A =
array([[137, 136, 138, 116, 134, 120],
       [137, 132, 119, 142, 122, 114],
       [145, 138, 135, 127, 114, 129],
       [134, 127, 138, 127, 141, 124],
       [122, 138, 119, 123, 117, 127],
       [124, 114, 128, 119, 132, 135],
       [131, 134, 130, 138, 122, 116],
       [123, 133, 132, 124, 125, 141],
       [123, 145, 127, 129, 125, 127],
       [124, 123, 135, 122, 126, 149],
       [149, 123, 147, 115, 139, 133],
       [121, 128, 122, 137, 137, 123],
       [121, 127, 120, 120, 121, 130]])
The bottom-right entry: 130
The second-last entry, reading row by row: 121
The 1st entry, reading row by row -> 137
Find the bottom-left entry.
121
The smallest entry in the last column: 114
The entry directly below 131 -> 123
The entry just left of 139 is 115
The entry just right of 117 is 127
Find the top-right entry.
120
The third entry in reading order is 138
Find the entry directly above 139.
126
Find the largest entry in the first column.
149
The 2nd entry, reading row by row: 136
The fourth entry, reading row by row -> 116
Find the 4th-last entry, reading row by row.
120

[157 121 137 127 135 142 141 137 134 132]
The first entry from the left is 157
The third entry from the right -> 137
The 3rd entry from the left -> 137

data =
array([129, 139, 120, 137, 137, 108, 145, 156, 107, 138, 142, 131, 154,
       113, 119, 110])
The second entry from the left is 139
Report the 3rd entry from the left.
A: 120
Report the entry just left of 156.
A: 145
The entry just right of 145 -> 156
The entry just right of 156 -> 107
Report the last entry.
A: 110
Report the fourth entry.
A: 137
Report the 1st entry.
A: 129

[[128, 131, 128, 134, 127, 131, 124, 128, 142, 134, 131, 131, 126, 128, 129, 129],
 [125, 135, 128, 134, 121, 133, 120, 127, 150, 135, 136, 132, 130, 129, 130, 129]]
Counting starts at 0.
The entry just left of 121 -> 134
The bottom entry of the column that holds the largest entry -> 150
The entry in row 0 and column 2 is 128
Find the entry directly above the smallest entry.
Answer: 124
The top-right entry -> 129
Find the entry in the bottom-right corner.
Answer: 129
The entry just right of the largest entry -> 135
The entry just right of 120: 127
The entry in row 1 and column 0 is 125
Find the entry in the top-left corner.
Answer: 128
Find the entry just left of 132.
Answer: 136
Find the entry at row 0, column 1.
Answer: 131
The bottom entry of the column that holds the smallest entry -> 120

Questions about the array below.
1) The minimum?
2) The top-left entry?
3) The last entry of the smallest entry's row?
4) The third entry from the end, reading row by row?
5) The second largest entry?
6) The entry just left of the smallest entry?
7) The largest entry in the last column?
8) The entry just right of the smallest entry?
[[134 128 134 135 137 122 135 132 125 141]
 [124 126 119 119 128 123 122 119 121 125]
 [117 112 147 145 117 134 120 146 141 126]
 [145 151 121 113 131 123 139 115 115 131]
 [110 102 123 134 128 126 115 131 133 124]]
1) 102
2) 134
3) 124
4) 131
5) 147
6) 110
7) 141
8) 123

Read these off the table that follows. Counting starts at 0.
1) Give the entry just right of 126.
2) Give the top-right entry.
3) Give the entry at row 2, column 0.
4) Give the entry at row 2, column 2.
5) Give the top entry of the column that holds the largest entry.
6) Give the top entry of the column that holds the smallest entry.
7) Give the entry just left of 105.
8) Give the entry in the bottom-right corner.
[[116 117 124 133 147 114 144 133 124 111]
 [125 148 141 105 111 118 139 110 133 127]
 [127 115 118 113 111 131 106 147 114 145]
 [118 120 146 120 103 124 124 111 114 148]
 [152 147 111 131 140 144 126 141 147 123]]
1) 141
2) 111
3) 127
4) 118
5) 116
6) 147
7) 141
8) 123

Questions about the row below.
1) Find the 5th entry from the end.
2) Find the first entry from the left.
3) Find the third entry from the left.
4) Find the first entry from the right.
5) Find the maximum.
6) Find the third largest entry.
7) Find the 2nd smallest entry.
array([102, 128, 127, 116, 125, 120, 130, 135, 105, 114, 142, 129, 148,
       130, 140, 125])
1) 129
2) 102
3) 127
4) 125
5) 148
6) 140
7) 105

Questions about the table below. Counting starts at 0.
1) Which number is the entry in the top-left corner?
2) Which number is the entry in row 0 and column 1?
3) Which number is the entry directly above 141?
4) Which number is the top-right entry?
5) Which number is the entry in row 2 and column 0?
6) Which number is the bottom-left entry?
7) Which number is the top entry of the column that holds the smallest entry?
8) Which number is the entry just right of 118?
[[122 119 148 127 112]
 [129 139 103 122 138]
 [132 112 151 140 113]
 [128 112 149 134 116]
 [118 117 138 124 115]
 [145 120 148 147 124]
 [119 125 143 124 112]
 [109 119 127 106 120]
 [153 134 131 147 141]
 [144 135 123 138 146]
 [142 111 146 148 117]
 [129 113 145 136 113]
 [154 137 131 152 145]
 [127 152 116 117 133]
 [131 119 152 136 112]
 [137 152 121 125 139]]
1) 122
2) 119
3) 120
4) 112
5) 132
6) 137
7) 148
8) 117

Read these off the array that follows.
1) Which number is the entry directly above 134?
2) Which number is the last entry, reading row by row?
3) Which number is the largest entry in the first column?
4) Which number is the top-right entry?
5) Which number is the largest entry in the last column?
6) Which number is the entry just right of the largest entry?
7) Which number is the minimum?
8) Which number is the smallest entry in the last row?
[[139 140 140 130]
 [120 136 133 120]
 [143 141 147 134]
 [144 137 137 135]
 [113 121 120 122]
 [116 119 119 126]
 [114 137 124 116]
 [127 141 131 121]
 [112 120 121 122]
 [141 122 141 142]
 [139 146 150 129]
 [136 121 140 139]
 [118 141 118 115]
 [142 125 138 140]]
1) 120
2) 140
3) 144
4) 130
5) 142
6) 129
7) 112
8) 125

Questions about the matrix below. Counting starts at 0.
1) Find the entry at row 1, column 2.
2) Find the entry in row 0 and column 0.
3) Find the entry in row 1 and column 0.
4) Find the entry at row 2, column 0.
5) Find the entry at row 0, column 2.
6) Find the smallest entry.
7) Find the bottom-left entry.
8) Find the entry at row 0, column 1.
[[139 107 107 139 119 101]
 [134 127 134 132 107 130]
 [122 129 124 124 149 128]
 [121 121 120 123 155 124]
 [122 128 118 124 155 121]]
1) 134
2) 139
3) 134
4) 122
5) 107
6) 101
7) 122
8) 107

[[118, 120, 141, 113, 113, 135, 118, 123, 119], [134, 131, 140, 134, 130, 131, 120, 138, 115], [146, 142, 117, 146, 142, 118, 148, 137, 132], [124, 133, 145, 117, 124, 138, 118, 130, 119], [119, 106, 122, 126, 111, 118, 115, 133, 114], [145, 127, 121, 149, 134, 115, 130, 156, 106], [113, 132, 141, 108, 119, 142, 119, 112, 135], [128, 119, 109, 137, 129, 115, 142, 127, 135], [131, 142, 132, 122, 140, 141, 134, 120, 140], [138, 145, 134, 126, 144, 141, 140, 123, 139], [138, 150, 133, 129, 147, 141, 141, 126, 142], [137, 145, 133, 129, 142, 140, 139, 121, 140]]
Find the maximum.
A: 156
Find the entry just right of 128.
A: 119
The entry just left of the largest entry: 130

grid = 131  152  142  142  139  129  128  121  111  122  128
Report the entry just right of 111.
Answer: 122
The entry just left of 139 is 142
Report the entry just right of 121.
Answer: 111
